Each row below holds a small network's activations on one input, seen along a few directions.
In each table, some parts of the input vary, and every possible input appears once, in random order.
A made-up example of a description, with smaller parts first: one of 6 places along a line, together with either a single point or one of 11 places along a line or (one of 3 separate values, together with one of 8 places around a ring).
Shared parts are said once, and a part with two or three values counts as separate values.
(in the rows, 128 means zero)

Rows:
x1: [116 130 188 182 186 142 145 106 112 146 171]
x2: [137 116  82 102  89  87 109  98 108 128  57]
x3: [214 122  91 124  69 139 141 151 110  93  64]
x4: [116  95 169 119 136  78 118 144 127 166 185]
x5: [120 128 174 171 141 145 119  57 128  70 102]
x6: [ 70 154 132 153 176 144  98 132 161  49  80]
x7: [122  91 160  96 100  85  99 101 136  85 110]
x8: [212 125  86 146 103 124 153 183  98 167 163]
x9: [133 106  89 123 131  88 128 145 101 207 133]
x10: [ 97 186  98  27  67 241 182 126 174 173 184]
x11: [ 71 156 140 166 211 136 116 166 155 124 160]
Question: Describe the family of inputs behind these rows.
Answer: either a single point or (one of 2 separate values, together with one of 5 places along a line)

Rows:
x12: [143 133 122 145 122 134 118  96 118  79  85]
x13: [149 101 141 144 147  74  95 114 105 136 120]
x14: [132 129 149 156 190 146 125 148 142 148 177]
x15: [183 149  68  43  34 171 182 161 131 219 170]
x16: [113 112 133 124 104 105 111 106 141  73  84]
x17: [113 167 130 149 175 171 134 153 147 112 144]
x18: [ 85 128 148 139 165 110 124 129 135 160 168]
x19: [174 136 119 154 158 132 110 137 117  88  96]
x20: [169 110 133 176 148 100 116 145 106 121 122]
x21: [ 82 156 125 134 144 177 131 119 164 103 129]
x22: [ 63 124 178 126 143 114 139 102 124 149 149]
x23: [221 110  40  48  27 139 157 162  93 186 118]
x24: [ 59 140 150 116 125 147 126 115 164  98 135]
x25: [107  98 156 139 111  72 123 104 106 121  93]
Question: Describe the family of inputs behind these rows.
Answer: one of 2 separate values, together with either a single point or one of 6 places around a ring
Question: Changing only the choice among 2 separate values turns x22 into x25. The same change can be made to x24. Which row results?
Answer: x16
Question: Change only the choice among 2 separate values in x23. List by row number the other rows that result.
Answer: x15

Rows:
x26: [128 137 121  71  83 157 141 163 163 113 128]
x27: [137 134 104  87  88 158 175 122 108 222 181]
x28: [ 52 150 181 148 146 126 107  86 175  73 134]
x29: [ 69  94 169 168 177  54  90  93 123 133  99]
x30: [143 143 105  78  64 173 165  94 130 167 124]
x31: [181 116  97 106  37 128 140 102 112 118 119]
x32: [121 144 170 142 171 183 141 110 134  98 112]
x33: [149  87 112  83 114  80 128 164 105 170 101]
x34: [177 135  91 174 143  81 104 161 117 128 119]
x35: [140 183  91 144 124 167 127 147 156  95 125]
x36: [ 30 130 170 138 190 115 118 100 147 153 166]
x37: [177  94 100 112  71  93 156 115  83 196 116]
x38: [ 44 137 178 161 170 108 112 115 160 125 186]
x39: [ 69 113 166 158 142  95  86  80 148  55 108]
x40: [161 150  76 152 119 132 103 140 129  73  98]
x41: [ 34 142 167 136 158 140 115  79 164  96 108]
x42: [164 108  89  88  58 136 142  88 103 144  97]
x43: [196 100 110 132  53  81 145 126  98 172 137]
x44: [145 144  69 128 140 139 109 125 115  98  79]
x45: [135 102  95  61  93 130 127 144 117 114  81]
x46: [109 124 115  59 130 142 146 170 132 195 164]
x47: [167  93 121 103  97  68 117 175 120 146 123]
x48: [160 126  81 159 160  93 108 151 107 152  95]
x49: [152 108 105  80  76 119 116 155 132  91 102]
x50: [ 85 103 179 183 160  43  87 104 133 107 124]
x51: [140 114 153 150 164 152 126 106 100  75  86]
x52: [117 133 168 148 202 163 149 135 114 154 173]
x53: [123 174  81 128 140 179 131 136 145 118 101]
x54: [155  99 166 177 185 104 131 132  87 128 106]
x55: [ 56 110 155 143 157 103  87  68 136  79  83]
x56: [172 105 176 197 167  93 121 143 102 104 127]
x57: [157 147 113  97  45 168 166 110 142 141 146]
x58: [129 134 177 172 183 160 145 152 130 127 193]
x59: [138 152 181 158 154 172 137 120 145  73 137]
x60: [137 171  93 151 157 144 125 169 142 152 182]
x61: [155 115 166 167 151 141 115 114 120  54 110]
x62: [113 137 112  52  98 165 150 150 145 137 107]
x63: [127 130 124  78 113 130 136 181 147 170 185]
x64: [118 163  81 139 170 160 132 163 130 175 157]
x65: [155 140 113 107  71 146 164 133 123 197 202]
Question: Changing only one part turns x37 into x54. The same change can be made to x31. Which row results?
Answer: x61
Question: Changing only one part turns x26 into x59. The same change can be made to x47. Which row results?
Answer: x56
Question: Describe the family of inputs behind these rows.
Answer: one of 2 separate values, together with one of 4 places along a line, together with one of 5 places along a line
Question: Change only the choice among 2 separate values in x29. List by row number the other rows that result.
Answer: x50
Question: Change only the choice among 2 separate values in x52. List by row number the other rows that result.
Answer: x58

Rows:
x66: [207 109  93 100  40 130 118 148  97 120  71]
x67: [126 100 158 191 151 104  90 110 116  31  75]
x68: [122 145  94  71  56 197 156 132 142 159 149]
x69: [ 73 148 171 144 141 144 108  90 165  31  99]
x70: [167 120  80 105 104 100 150 185 105 216 170]
x71: [148 140 118  86 105 172 176 169 126 205 185]
x72: [134  98 154 191 194  53 110  91 111 108  95]
x73: [ 72 154 184 157 237 139 128 121 151 145 171]
x74: [140 141  79  44  48 174 139 126 151 114 104]
x75: [111 119 172 205 199  77 103 142 128 137 166]
x76: [196  97  72  96  76  85 141 134  85 172 118]
x77: [ 40 164 160 146 185 163 117  89 160  97 133]
Question: Changing only one part turns x75 into x70. The same change can be made to x77. Which row results?
Answer: x68
Question: Describe the family of inputs behind these rows.
Answer: one of 2 separate values, together with one of 6 places around a ring
Question: Change only the choice among 2 separate values in x66. List by row number the other rows that result.
Answer: x67
